A small network was shown many inputs. Here are its activations along a few directions, one row for each input.
In each table, some parts of the input vary, and every possible input appears once, in random order.
Descriptions start from the smaller parts, as in this example, which fits no table here: one of 2 separate values, together with either a single point or one of 9 places along a line or (one of 4 places along a line, together with one of 5 places around a ring).
Shared parts are said once, and a part with two or three values counts as separate values.

Table:
r1: 15, 14, 30, -15, -12, -3, -12, -39, -12, 32, -16, 6, 7, -31, -24, -40
r2: 22, 10, 23, -7, 17, 4, 5, 43, 27, -36, -20, -1, -10, 41, 16, -2
r3: -76, -2, -106, 36, -36, 20, 9, -35, -27, 47, 43, 13, 32, -31, -39, 74
r4: -40, -15, -98, 80, -2, 22, 10, 0, -18, -20, 18, 3, 25, 21, 9, 115
r5: -44, -12, -21, -30, -12, -19, -1, -1, -8, 24, 49, -9, -19, -31, -8, -23
r6: 42, 5, 39, 3, 11, 9, 0, 25, 14, -29, -36, 4, 0, 29, 21, 0
r7: -10, 32, 11, -46, -10, 1, 2, 12, 19, 25, 6, 3, -7, -9, -31, -46
r8: 8, 30, 24, -31, -15, 6, -4, -8, 3, 35, -11, 7, 6, -21, -27, -45
r9: -27, 10, -1, -42, -10, -9, 1, 6, 5, 26, 27, -3, -16, -20, -17, -37
r10: 49, -6, 37, 26, 18, 0, -9, -2, -1, -32, -44, 2, 6, 20, 25, 3
r11: 49, -22, 32, 35, 25, -4, -4, -18, -4, -29, -38, -4, 10, 17, 30, 9
r12: 13, -8, 32, -13, -8, -7, -9, -61, -16, 35, -6, 1, 8, -35, -21, -34
r13: 8, -10, 10, -4, 17, -6, 7, 40, 16, -38, 2, -7, -20, 31, 30, 6
r14: -8, -27, -12, 10, 15, -16, 7, 36, 4, -39, 25, -13, -22, 20, 37, 18
Q: Describe the family of inputs behind these rows.
A: one of 2 separate values, together with either a single point or one of 6 places along a line
Q: The inputs of r11 and r12 match in every part but the choice among 2 separate values. If r4 is changed in the same way as r11 into r12, which row does it become?
A: r3

Table:
r15: 84, 49, 71, -6, 17, 40, -8, 45, 33, -35, -104, 20, 26, 56, 10, -16
r16: 73, 16, 82, 2, 36, -1, -5, 23, 25, -46, -68, 4, 2, 53, 13, -29
r17: -64, 5, -74, 16, 7, -12, -2, -36, -7, 48, 32, -11, 20, -22, -44, -6
r18: -34, 1, -63, 35, -30, 16, -2, 79, -9, -39, 35, 11, -14, 21, 37, 78
r19: -11, -9, -49, 60, 12, 13, 11, -32, -13, -13, -5, -3, 24, 25, 6, 72
r20: 18, -40, -16, 74, -13, 21, -3, -45, -47, -1, -20, 5, 32, -6, 25, 83
r21: 17, -26, -39, 73, 0, 16, 10, -42, -28, -11, -13, 4, 39, -5, 10, 71
r22: 71, -28, 90, -7, 39, -25, -9, 8, 25, -62, -42, -16, -23, 37, 36, -42
r23: 46, 4, 93, -63, 7, -26, -12, -22, 18, 11, -2, -14, -27, -18, -11, -103
r24: -76, 5, -43, -81, -9, -14, 30, 75, 33, 19, 82, -16, -37, 7, -14, -37
r25: -48, -18, -39, -17, 31, -12, 32, 105, 51, -49, 56, -14, -37, 58, 45, 28
r26: 36, -28, 105, -73, 9, -41, -19, -22, -16, 5, 17, -24, -51, -47, 33, -113
r27: -48, 7, -48, 10, -19, 7, 4, -61, -15, 48, 18, 10, 21, -25, -46, 15
r28: -66, 15, -71, -17, -22, 4, 1, -7, -7, 33, 40, 7, -4, -31, -40, 17
r29: -20, -8, -38, 23, -31, 7, 0, -72, -26, 51, 11, 22, 37, -56, -38, 16
r30: -27, -11, -73, 68, 40, -5, 6, -6, -2, -15, 11, -24, 21, 25, 8, 53
r31: 57, 81, 74, -58, -20, 33, -3, 15, 33, 38, -70, 22, 12, -3, -41, -76
r32: 47, 47, 85, -53, 2, -4, -5, -7, 23, 29, -32, 6, -6, -4, -36, -88
r33: 65, -63, 96, -18, 38, -49, -15, 7, -8, -68, -27, -20, -51, 12, 81, -50
r34: -73, 26, -59, -27, -62, 8, 0, 46, -19, 24, 59, 10, -13, -37, -26, 21
r35: -18, -21, -15, 19, -42, 12, -13, -76, -42, 62, 6, 22, 32, -61, -22, 30
r36: -29, -4, -70, 40, 12, 12, 4, 24, 0, -29, 19, 0, -4, 21, 15, 75
Q: The inputs of r18 and r34 match in every part but one. If r36 is changed in the same way as r18 into r34, which row does it become?
A: r28
Q: Describe the family of inputs behind these rows.
A: one of 2 separate values, together with either a single point or one of 4 places along a line or one of 6 places along a line
Q: Which other rows does r16 become when the place on the line of 4 takes its other values? List them by row number.
A: r15, r22, r33
Q: Which other rows does r23 become when the place on the line of 4 takes its other values? List them by row number.
A: r26, r31, r32

Table:
r37: 19, -14, 54, -47, -6, -14, 0, 57, 16, -33, 7, 0, -41, 11, 36, -32
r38: 6, -8, 45, -51, -4, -27, -5, 15, 4, 3, 22, -11, -33, -22, 8, -66
r39: -50, -31, -80, 49, 2, -2, 10, -11, -15, 0, 39, -3, 13, -4, 7, 68
r40: 59, 21, 73, -14, 45, -13, -5, -36, 28, -7, -54, -9, 5, 27, -21, -68
r41: 50, -21, 69, -8, 47, -31, -8, -36, 11, -27, -30, -21, -14, 16, 12, -57
r42: 59, 22, 82, -31, -13, 10, -12, -42, -3, 32, -48, 13, 10, -27, -21, -60
r43: -73, 18, -83, 2, -32, 14, 7, -18, -15, 52, 43, 9, 18, -31, -49, 30
r44: 35, -15, 47, -17, 47, -22, 1, 38, 24, -50, -16, -24, -29, 41, 42, -34
r45: -39, 10, -87, 54, -16, 30, 15, 17, -6, -2, 14, 11, 29, 17, -9, 90
r46: 9, 39, 43, -60, -11, -4, -6, 22, 18, 22, 2, 0, -17, -14, -26, -74
r47: -63, 16, -91, 23, -20, 19, 5, -17, -11, 37, 28, 8, 25, -17, -38, 48
r48: -53, 9, -94, 41, -10, 20, 11, -4, -6, 14, 20, 10, 28, 1, -25, 69
r49: 44, -21, 33, 33, -7, 5, -18, -6, -30, -33, -32, 8, 2, -1, 39, 29
r50: 20, 33, 50, -57, -12, 8, 0, 64, 30, -16, -13, 11, -26, 19, 5, -39
r51: 55, -23, 83, -23, -8, -11, -12, -43, -19, 10, -27, 2, -4, -33, 17, -50
r52: 44, 25, 52, -22, 43, 0, 8, 47, 47, -30, -43, -9, -7, 55, 14, -45
r53: -39, -26, -78, 60, 0, 7, 9, 2, -20, -20, 36, -7, 8, 11, 18, 90
r54: -71, -24, -71, 11, -18, -11, 7, -26, -24, 36, 62, -5, 2, -35, -14, 30
r55: -60, -26, -78, 32, -7, -5, 5, -25, -21, 22, 47, -5, 10, -22, -4, 48
r56: 48, 17, 31, 26, -16, 27, -12, 2, -8, -10, -58, 22, 22, 6, 7, 21
Q: Describe the family of inputs behind these rows.
A: one of 2 separate values, together with either a single point or one of 4 places along a line or one of 5 places around a ring
Q: The inputs of r48 and r39 match in every part but the choice among 2 separate values. If r45 is changed in the same way as r48 into r39, which row does it become?
A: r53

Table:
r57: 26, -9, 49, -22, -12, -8, -6, -8, -9, 4, 1, -1, -13, -19, 9, -32
r58: -7, 29, 28, -58, 8, -15, 2, 25, 32, 8, 9, -7, -25, 7, -24, -69
r59: 27, -5, 43, -25, 5, -1, -1, 41, 13, -28, -15, 1, -20, 17, 32, -17
r60: 2, 8, 38, -55, 10, -16, 4, 10, 22, 15, 5, -8, -18, -2, -9, -67
r61: -68, -33, -104, 55, 12, -5, 13, 10, -9, -16, 54, -13, 5, 16, 15, 84
r62: 29, -18, 27, 18, -4, -1, -14, -26, -23, -12, -25, 5, 1, -11, 20, 8
r63: -2, 21, -30, 29, -18, 32, 4, 9, -3, 2, -21, 20, 26, 12, -9, 53
r64: 36, -22, 48, -4, -1, -5, -3, 0, -5, -24, -12, 2, -14, 3, 29, -4
r65: 20, -6, -5, 43, 20, 5, 0, -22, 0, -13, -28, 0, 24, 18, 2, 25
r66: -27, 33, -37, -1, -12, 20, 7, -24, 6, 46, 0, 11, 27, -11, -49, 4
r67: 17, -2, 2, 23, -13, 15, -4, -12, -10, -5, -24, 16, 16, -1, 1, 30
r68: 20, -5, 28, 0, -14, -3, -17, -35, -27, 16, -12, 2, 2, -34, 0, -19
r69: 2, 15, -37, 48, 16, 22, 8, -1, 8, -6, -25, 4, 32, 31, -9, 48
r70: 17, 8, 45, -43, -6, -4, -3, 33, 10, 1, -2, 0, -19, -4, 12, -46
r71: -82, -13, -100, 19, -33, 3, 8, 12, -26, 20, 72, 0, -1, -30, -5, 61
r72: 11, -9, 42, -34, 4, -19, 0, -30, 3, 19, 8, -8, -12, -18, -12, -53
r73: 18, 15, 33, -28, 4, 0, -2, 57, 22, -36, -11, 2, -26, 27, 18, -16
r74: 39, -26, 39, 15, 32, -14, 2, -10, 6, -33, -17, -14, -6, 23, 29, -8
r75: 4, -5, 20, -12, 2, -14, -12, -58, -15, 31, -5, -4, 3, -33, -21, -39
r76: -8, 11, -5, -7, -8, 2, -2, -45, -2, 38, -4, 7, 18, -23, -39, -19
r77: 23, 10, 23, -8, 39, -10, 4, 46, 34, -45, -16, -15, -18, 49, 18, -20
r78: 32, -9, 33, -6, 39, -10, 5, 30, 24, -36, -20, -15, -12, 38, 32, -22
r79: -71, -27, -97, 36, -22, 6, 10, 22, -22, -8, 57, 3, -1, -4, 13, 88
r80: -95, -13, -107, 8, -15, -8, 14, -12, -13, 37, 79, -6, 0, -30, -25, 38
r81: 33, -22, 18, 38, 29, -11, -10, -36, -13, -21, -29, -11, 9, 8, 20, 4
r82: -12, 34, -31, 11, -29, 31, 2, -1, -7, 31, -8, 17, 27, -10, -29, 26
r83: 8, 11, 2, 6, -24, 13, -7, -21, -14, 23, -11, 13, 18, -23, -18, 3
r84: 8, 29, 35, -46, -9, -4, -5, 49, 19, -7, 2, 1, -25, 5, -2, -46
Q: Describe the family of inputs behind these rows.
A: one of 4 places along a line, together with either a single point or one of 6 places along a line
Q: The inputs of r81 and r68 match in every part but the place on the line of 4. If r61 is changed in the same way as r81 into r68, which row does it become?
A: r71
Q: Which other rows agree with r72 in the place on the line of 4? List them by row number.
A: r58, r60, r66, r75, r76, r80
